Questions about the matrix below.
1) Give the fourth entry in reading order.
2) Give the entry just right of 9.
((3, 9, 6, 5, 1, 6), (3, 3, 6, 2, 7, 5), (3, 4, 6, 1, 5, 6), (3, 8, 6, 5, 2, 7), (8, 4, 1, 7, 7, 2), (4, 4, 7, 2, 7, 5), (4, 3, 6, 2, 6, 5), (3, 3, 7, 2, 6, 5), (7, 4, 1, 8, 6, 1), (2, 7, 6, 5, 1, 7), (2, 7, 6, 5, 1, 6), (2, 7, 6, 5, 1, 6), (3, 8, 6, 5, 0, 6), (3, 3, 6, 2, 6, 6), (3, 4, 7, 1, 4, 6))
1) 5
2) 6

Read these off the row that follows.
1) Report the entry just left of 0.039.
2) Report the entry just right of 0.114.
-0.134	0.114	-0.107	0.138	0.160	0.039
1) 0.160
2) -0.107

Read these off the array that follows.
1) Report the top-right entry.
2) Report the second largest entry.
3) Report the last entry, reading row by row.
4) Report the fourth entry, reading row by row.
5) Report the entry in the top-left corner.
6) Report the largest entry in the last row.
7) Report the entry just right of 116.
8) Report the minimum.
[[184, 88, 34, 49, 87, 74, 199, 205, 195, 87, 54],
 [193, 75, 48, 42, 107, 86, 198, 196, 201, 84, 51],
 [179, 79, 41, 41, 109, 72, 197, 199, 194, 88, 48],
 [100, 98, 177, 177, 202, 193, 175, 169, 181, 193, 169],
 [134, 83, 142, 102, 186, 160, 176, 175, 192, 178, 137],
 [193, 47, 136, 149, 206, 192, 74, 89, 111, 184, 40],
 [177, 77, 30, 38, 103, 69, 191, 189, 201, 78, 50],
 [101, 147, 214, 226, 165, 193, 126, 116, 112, 189, 189],
 [97, 96, 172, 173, 198, 187, 177, 179, 173, 178, 162],
 [106, 92, 183, 188, 198, 197, 165, 158, 150, 187, 172],
 [178, 76, 72, 45, 108, 85, 183, 189, 183, 92, 70],
 [134, 134, 217, 231, 144, 181, 57, 48, 60, 179, 139],
 [128, 123, 120, 119, 121, 120, 113, 128, 119, 109, 110],
 [179, 44, 151, 165, 201, 184, 88, 84, 104, 186, 62],
 [85, 85, 172, 172, 198, 186, 173, 172, 168, 185, 173],
 [100, 98, 172, 166, 203, 180, 167, 166, 170, 193, 152]]
1) 54
2) 226
3) 152
4) 49
5) 184
6) 203
7) 112
8) 30

Read these off the table that follows. Indices start at 1.
1) Read off the entry at row 3, column 1.
2) Read off the entry directly above the centre entry.
3) Read off the entry directly below -17.
4) Read off the entry at row 1, column 1.
5) Read off the entry just left of -21.
6) Read off the entry in row 1 and column 2.
7) Read off the entry in row 1 and column 3.
8) Read off the entry just right of the centre entry.
[[-20, -12, 30, 30, 23],
 [-32, -18, 21, 21, 23],
 [31, 9, 17, 17, -11],
 [31, 9, 19, 19, -10],
 [31, 9, 15, 15, -7],
 [-28, -17, 25, 25, 24],
 [-38, -21, 13, 13, -6]]
1) 31
2) 17
3) -21
4) -20
5) -38
6) -12
7) 30
8) 19

[[-0.14 -1.24 -0.43 -0.08]
 [+0.87 -0.09 -0.08 -0.20]
 [-0.10 -0.84 -0.05 +0.04]
 [-3.44 -7.10 -2.17 +0.54]
 [-0.39 +0.36 -4.45 +2.56]
 [+1.40 +3.83 +1.22 -0.27]
 [-1.53 -0.62 +0.29 -0.38]]
What is the second smallest entry? -4.45
What is the entry in the top-left corner? -0.14
The third entry from the end, reading row by row: -0.62
The last entry, reading row by row -> -0.38
What is the entry just left of -0.27? +1.22
The largest entry in the first column is +1.40
What is the third entry on the main diagonal? -0.05
What is the entry directly below -1.24? -0.09
The bottom-left entry -> -1.53
What is the 3rd smallest entry? -3.44
The smallest entry -> -7.10
The third entry on the diagonal from the top-right corner is -0.84
The entry directly above the largest entry is +0.36
What is the largest entry in the first row? -0.08
What is the second entry on the diagonal from the top-right corner? -0.08
The entry directly below +0.54 is +2.56
The third entry in reading order -> -0.43
What is the top entry of the column that holds the smallest entry? -1.24
What is the entry directly above -4.45? -2.17
The last entry of the largest entry's row is -0.27

-0.53 +3.82 +2.35 +1.40 -5.16 -1.16 +0.27 +1.69 +3.50 -0.36 -0.30 -1.22
-0.57 +3.93 +2.12 +1.27 -5.13 -1.09 +0.35 +1.81 +3.23 -0.12 -0.65 -1.20
-0.56 +3.91 +2.39 +1.32 -5.05 -1.05 +0.14 +1.96 +3.43 -0.27 -0.72 -1.21
+0.82 -3.82 -2.14 -1.33 +6.33 +1.27 -0.17 -1.94 -3.75 +0.40 +0.46 +1.26
+0.22 -1.76 -0.93 -0.38 +0.40 +0.07 -0.17 -0.52 -0.92 -0.09 +0.12 +0.45
+0.24 -1.94 -1.07 -0.21 +0.51 +0.26 -0.06 -0.57 -0.89 +0.33 +0.13 +0.51
-0.59 +3.83 +2.35 +1.40 -5.04 -1.10 +0.16 +2.08 +2.95 -0.21 -0.52 -1.21
+0.66 -3.74 -2.24 -1.46 +6.12 +1.51 -0.27 -2.13 -3.88 +0.18 +0.34 +1.27
+0.77 -3.71 -2.11 -1.45 +6.50 +1.47 -0.28 -2.02 -3.45 +0.03 +0.65 +1.19
+0.02 -1.54 -1.04 -0.37 +0.43 +0.09 -0.24 -0.52 -0.84 +0.02 +0.09 +0.13
+0.76 -3.74 -2.09 -1.31 +6.37 +1.46 -0.27 -2.31 -3.58 +0.15 +0.75 +1.20
Counting starts at 1.
The entry at row 3, column 1 -> -0.56
Read off the entry in row 2 and column 1.
A: -0.57
The entry in row 1 and column 2 -> +3.82
Read off the entry at row 2, column 3.
A: +2.12
Read off the top entry of the column that holds the largest entry.
A: -5.16
The entry just left of +1.51: +6.12
Read off the entry directly below the smallest entry.
A: -5.13
The entry directly below the largest entry: +0.43
Read off the bottom-left entry.
A: +0.76
Read off the entry just right of the largest entry.
A: +1.47
The entry directly above -1.04: -2.11
The entry just right of -1.07 is -0.21
The entry in row 1 and column 1: -0.53
Read off the entry just left of +0.18.
A: -3.88
The bottom entry of the column that holds the smallest entry is +6.37
The bottom-right entry: +1.20
The entry just left of +1.32: +2.39
Read off the entry at row 1, column 3.
A: +2.35
Read off the entry directly above -3.71.
A: -3.74
Read off the entry in row 3 and column 2.
A: +3.91
Read off the entry directly above -0.93.
A: -2.14
The entry just right of -1.76 -> -0.93
The entry directly above +0.75 -> +0.09
The entry just right of -0.09 -> +0.12
Read off the entry just right of +0.22.
A: -1.76
The entry directly above +1.46 is +0.09
The entry directly below -0.09: +0.33
The top-right entry -> -1.22
The entry just left of the largest entry: -1.45
The entry just right of the smallest entry: -1.16

-0.26  -0.88  +0.62  +2.39  -5.03  -1.84  +0.34
+2.51  +2.46  -2.13  +1.74  -0.42  -1.45  -1.14
+0.24  +0.47  -0.21  +0.19  +0.12  -0.28  -0.52
+5.43  +6.23  -4.30  +3.35  -0.10  -2.62  -1.81
+4.17  +2.95  -2.55  +2.62  -1.51  -1.92  +0.20
-2.53  -1.37  +1.22  +2.52  -5.45  -2.58  -0.32
The last entry, reading row by row -> -0.32
The smallest entry in the last row: -5.45
The entry in the bottom-left corner is -2.53
The 2nd entry on the main diagonal? +2.46
The top entry of the column that holds the smallest entry is -5.03
The bottom entry of the column that holds the largest entry is -1.37
The entry just right of the smallest entry -> -2.58
The top-right entry? +0.34
The largest entry in the first row is +2.39
The 3rd entry on the main diagonal is -0.21
The entry just left of -4.30? +6.23
The third largest entry -> +4.17
The last entry in the row that holds the largest entry? -1.81
The third smallest entry? -4.30
The entry directly above +0.12 is -0.42
The fourth entry from the end, reading row by row: +2.52
The entry directly below -1.84 -> -1.45
The entry directly below +1.74 is +0.19
The first entry on the main diagonal -> -0.26
The entry just left of +2.46? +2.51
The third entry on the diagonal from the top-right corner? +0.12
The entry directly above the smallest entry? -1.51
The third entry, reading row by row? +0.62
The top entry of the column that holds the largest entry is -0.88
The entry directly above -1.92? -2.62
The fifth-last entry, reading row by row -> +1.22
